These are the activations of a small neural network, seen along a few directions. Each row is one input.
In each table, some parts of the input vary, and every possible input appears once, in random order.
Descriptions start from the smaller parts, as in this example, which fits no table here: one of 3 separate values, together with either a single point or one of 11 places along a line or (one of 5 places around a ring, together with one of 6 places along a line).
Shared parts are said once, and a part with two or three values counts as separate values.
In the rows, zero is written as 128.

Other details of the inputs vary at random and push rows far along three fixed directions, the same in every table; ignore that.

A family of inputs:
x1: [112  99 139 145 111 141 179 162  85 139  89]
x2: [124 117 154  84 146 122 177 119 153 143 150]
x3: [ 95 141 131 140 118 143 160 165 129 140 153]
x4: [155 118 129 152 134 133  80 122 113 115  89]
x5: [122 105 144 127 124 128 127 141 122 128  91]
x6: [108 132  98 161 132 128  92 158  88  99 115]
x7: [116 136 132 108 129 110 165 107 161 153 175]
x8: [116 140 120 134 131  98  75  85 133 139 125]
x9: [ 95 128  99 167 114 128 135 181  76 117 126]
x10: [103 127 131 110 125 109 171 107 142 153 153]
x11: [146 133 128 134 138 122 104 102 132 128 130]
x12: [119 136 125 141 129 114 112 111 124 145 137]
x13: [116 160  99 142 117 105 132  85 113 150 163]
x14: [108 120 140 131 113 167 165 203  98 121 119]
x15: [109 141 103 163 108 108 115 103 114 150 136]
x16: [127 157  94 150 113 102  67  78 125 135 132]
x17: [126 109 130 146 116 130 118 131 109 124  83]
x18: [139 148 133 108 143 149  73 137 127  98 131]
x19: [132 137 121 152 139 109  45  90 110 126  96]
x20: [109 108 123 172 108 131 132 149  70 138  75]
x21: [ 97 129 117 148 111 112 154 114 100 152 129]
x22: [129 143 120 120 130 107 122  85 160 144 164]
x23: [161 133 125 105 129 127 123  99 160 115 135]
x24: [154 121 131 126 130 130 113 108 152 119 120]
x25: [134 150 131  98 158  98 101  62 162 141 164]
x26: [119 127 118 134 104 131 186 138 108 144 137]
x27: [155 141 135  84 147 122 142  97 163 128 164]
x28: [151 159 145  73 161 134 116 104 200 114 196]
x29: [122 121 147 149 132 153  97 160 147 115  94]
x30: [ 82 150 119 151 109 138 153 166 103 146 157]
x31: [124 143 124 130 134 111 124 100 132 149 155]
x32: [145 101 169  71 145 145 225 152 170 138 159]
x33: [118 108 140 122 121 127 151 133 128 134 109]
x34: [119 147 125 105 128 113 163 107 137 149 172]
x35: [146 126 124 125 121 134 147 126 119 126 121]
x36: [117 107 141 142 117 142 173 166 100 142 110]
x37: [ 78 145 117 177 109 134 126 160 108 149 132]
x38: [133 112 145 113 132 131 147 136 146 135 130]
x39: [ 77 149 113 143 119  95 166  96  99 174 165]
x40: [145 161  98 133 124 103  67  64 145 127 143]
x41: [132 142 112 141 124 116  89 110 110 134 119]
x42: [123 136 113 145 115 123 140 126  95 140 125]
x43: [173 122 148 131 147 164  45 152 158  81  83]
x44: [149 107 136 122 116 144 127 156 127 113  89]
x45: [114  98 131 119 129 153 202 208 107 102 126]
x46: [131 128 149  79 153 110 142  90 176 139 160]
x47: [101 134 106 187 100 112  80 127  88 146  99]
x48: [109 162 101 148 120  91  95  66 140 155 169]
x49: [165 110 167 103 152 170 117 163 185  92 108]
x50: [ 76 167 122 142 129 111 130 106 158 161 185]
x51: [152 140 120  79 166 120 129 112 178  95 192]
x52: [112 129 114 170 108 124 138 129  90 148 119]
x53: [110 106 162  77 136 127 221 140 154 151 156]
x54: [167 106 142 120 141 137  89 112 139 102  78]
x55: [178 100 158  83 151 141 121 111 177  98 100]
x56: [153 109 151  94 131 149 202 152 133 124 130]
x57: [102 157 111 137 127  92 109  80 139 163 175]
x58: [176 103 129 122 156 153  62 165 134  55  80]
x59: [124 116 124 152 109 135 154 139 109 138 116]
x60: [106 142 104 125 143 117 134 137 123 112 167]
x61: [160 134 136 122 141 159  32 150 116  78  86]
x62: [155 107 140 114 126 144 122 151 130 113  93]
x63: [125 103 142 129 110 153 196 184  92 133 100]
x64: [162 122 145  82 141 132 135 118 168 115 135]
x65: [187 119 124 112 163 142  47 138 153  60 104]
x66: [127 121 122 145 116 129 147 127 120 138 126]
x67: [156 120 148  92 145 134 180 112 168 132 160]
x68: [121 122 136 129 136 117 104 115 117 135 108]
x69: [134 118 141 134 123 171 113 194 102 100  93]
x70: [ 79 140 107 179 107 103 125 117  63 162 117]
x71: [102 138  99 159  94 114 135 127  97 149 125]
x72: [144 126 125 131 117 128  98 128 128 118 102]
x73: [153  91 143  97 145 162 178 198 136  80 122]
x74: [133 130 106 157 105 130 114 126  99 127 102]
Description of these inputs: one of 2 separate values, together with either one of 4 places along a line or one of 6 places along a line or (one of 3 separate values, together with one of 9 places around a ring).
The inputs of x19 and x25 match in every part but the choice among 2 separate values. If x13 is changed in the same way as x19 into x25, which row does it become?
Answer: x35
Change only the choice among 2 separate values in x36. List by row number the other rows that result.
Answer: x31

A family of inputs:
x75: [144 110 137 108 140 143 145 150 134 106 125]
x76: [154 108 163 100 145 156 128 151 164 103 106]
x77: [126 121 129 140 131 132  91 145 118 117  99]
x78: [ 79 132 102 181 102 116 113 153  62 142 108]
x79: [170 102 161  87 147 164 146 163 157  96 106]
x80: [150 146 111 123 136 120  99 107 137 113 149]
x81: [144 129 136 125 137 140  87 129 132 109 106]
x82: [133 145 129 108 146 124 108 102 154 125 161]
x83: [126 166 116  97 148  76 134  26 171 161 207]
x84: [ 74 132 130 146 105 106 199 116 111 189 156]
x85: [142 119 123 121 120 114 141 101 125 137 120]
x86: [133  88 159 101 109 151 230 163 126 146 109]
x87: [126 131 113 153 124 128  84 134  96 113  98]
x88: [129 138 139 110 145 119  99 108 162 126 146]
x89: [161  88 149 118 130 140 150 142 118 117  78]
x90: [148 117 129 129 140 141  92 137 128  98 106]
x91: [135 123 126 159 112 121  73 101 120 136  82]
x92: [129 149 112 125 137 115 104 103 137 121 152]
x93: [ 95 154 117 141 128 111 114 107 136 148 167]
x94: [136 112 143  84 133 145 223 162 147 123 161]
x95: [150 131 123 119 134 135 125 130 138 108 140]
x96: [ 61 129 112 191  87 131 160 182  62 160 109]
x97: [178  79 175  95 140 159 161 152 144 112  74]
x98: [124 124 115 149 126 122  82 138  96 115  99]
x99: [ 71 120 106 171  78 113 208 144  63 177 124]
x100: [119 134 118 165 117 133  81 139 112 124 105]
x101: [113 147 120 121 139 116 123 107 148 137 169]
x102: [102 157  97 166 121 107  75 104  97 132 131]
x103: [172 125 154  66 165 141 138 118 199 103 152]
x104: [136 150 119 123 136 122  96 103 143 124 152]
x105: [123  94 152 104 110 141 235 155 134 152 122]
x106: [134 158 102 134 137 108  76  86 138 120 157]
x107: [116 161 130  83 151 101 137  78 173 148 206]
x108: [161 127 131 130 133 147  87 139 130 102 105]
x109: [ 83 156 111 128 114 113 201 129 128 166 202]
x110: [127 130 113 161 120 135  84 144 107 117  99]
x111: [117 136 119 155 125 129  86 134 110 122 105]
x112: [147 116 126 128 132 142 116 152 116 102  99]
x113: [104 121 131 137 117 114 176 120 115 165 132]
x114: [147 114 140 139 124 154 112 164 129 108  96]
What is each input in this table made of?
Answer: one of 5 places along a line, together with either one of 2 separate values or one of 6 places along a line
The inputs of x92 and x96 match in every part but the place on the line of 5. If x99 is changed in the same way as x92 into x96, which row does it become?
Answer: x91
Change only the place on the line of 6 in x77. List by row number the other rows that result.
Answer: x101, x103, x109, x110, x111
List by row number the other rows that have the place on the line of 5 in common with x94.
Answer: x75, x80, x85, x87, x89, x98, x112
Change only the place on the line of 5 in x84. List by row number the other rows that result.
Answer: x83, x89, x97, x113

A family of inputs:
x115: [ 92 167 107 154 112 110 102  93 123 156 165]
x116: [146 130 145  74 163 128 161 114 167 114 176]
x117: [ 83 131 128 159 107 136 168 169  80 158 129]
x118: [138 122 158  66 139  94 190  57 181 165 172]
x119: [ 87 157 104 157 114 103 123 116 112 162 152]
x120: [221  84 165  87 163 172  72 156 181  55  75]
x121: [ 97 133 102 181 107 127  88 138  80 125  95]
x122: [162 116 115 140 134 135  62 142 111  89  85]
x123: [ 83 108 128 159  85 102 183 116  75 183  98]
x124: [104 136 102 167 109 123 101 132  89 123 115]
x125: [139 108 124 141 121 147 118 163  95 102  71]
x126: [107  82 157 132 107 172 225 216 104 123  87]
x127: [114 127 111 170 118  88  49  55  99 164  86]
x128: [126 168  78 162 135  85  21  68 114 119 142]
x129: [144 103 140 111 139 144 154 157 146 103 127]
x130: [ 87 134 115 156 119 119 140 137 115 145 141]
x131: [139 138 120 124 131 124 106 124 137 126 138]
x132: [126 110 146 151 126 155 116 177 101 121  76]
x133: [ 82 159 111 159 109 114 122 108 118 161 154]
x134: [124 140 106 153 119 125  78 118 105 113 121]
x135: [147 118 135 141 121 152  87 147 122 107  92]
x136: [182 149 158  44 184 126 113  72 219 110 197]
x137: [126 164  98 148 123  86 149  48 110 168 173]
x138: [103 172 106 135 116 103 113  89 128 158 170]
x139: [171 104 147 117 158 153  76 146 131  80  76]
x140: [173 117 146 102 154 148  90 135 143  93 112]
x141: [212  97 148  94 154 161  64 142 152  53  58]
x142: [140 104 166  81 127 160 218 173 157 130 128]
x143: [ 93 125 117 171 103 134 142 167  91 145 123]
x144: [133  78 143 135 106 168 195 230  85 113  76]
x145: [196 110 114 157 117 123  82  79 129 122  65]
x146: [ 99 172  96 123 117  97 139  88 123 158 198]
x147: [181 153 108 113 151 116  12  71 150  85 119]
x148: [142  86 124 170 116 156  95 201  72  90  29]
x149: [123 141 116 132 137 121 107 121 110 122 143]
x150: [102 112 153 101 135 143 228 169 128 143 154]
x151: [169 100 181  55 155 163 205 157 208 110 158]
x152: [ 96 153 119 143 121 115 120 105 134 148 153]
x153: [104 180 104 120 131  87 123  71 155 165 211]
x154: [163 127 154  41 168 130 187 107 217 109 213]
x155: [ 84 137 126 156 119 124 149 148  96 154 132]
x156: [178 111 150 105 154 143  87 135 168  93  91]
x157: [123 141 134 108 130 124 148 117 149 138 147]
x158: [ 98 123 121 150 100 142 167 165  91 139 130]
x159: [108 104 141 116 121 141 215 183 121 136 127]
x160: [105 140 124 119 110 128 183 140 117 153 160]
x161: [134 161 124 112 156 102  76  65 190 130 177]
x162: [106 120 129 139 112  93 134  76 112 175 117]
x163: [138 124 114 160 136 126  52 126 120 100  94]
x164: [130 118 163  78 144 142 209 145 190 137 173]
x165: [ 69 135 108 159  95 123 182 157  76 160 129]
What is each input in this table made of?
Answer: either one of 2 separate values or one of 4 places along a line or (one of 5 separate values, together with one of 9 places around a ring)
Change only the choice among 5 separate values in x135. List by row number the other rows that result.
Answer: x131, x136, x143, x160
A walk changes only the place on the line of 4. It starts at x123 and steps to x118. List the rest of the walk in order.
Answer: x162, x127
List by row number the other inputs of the same sort as x145.
Answer: x137
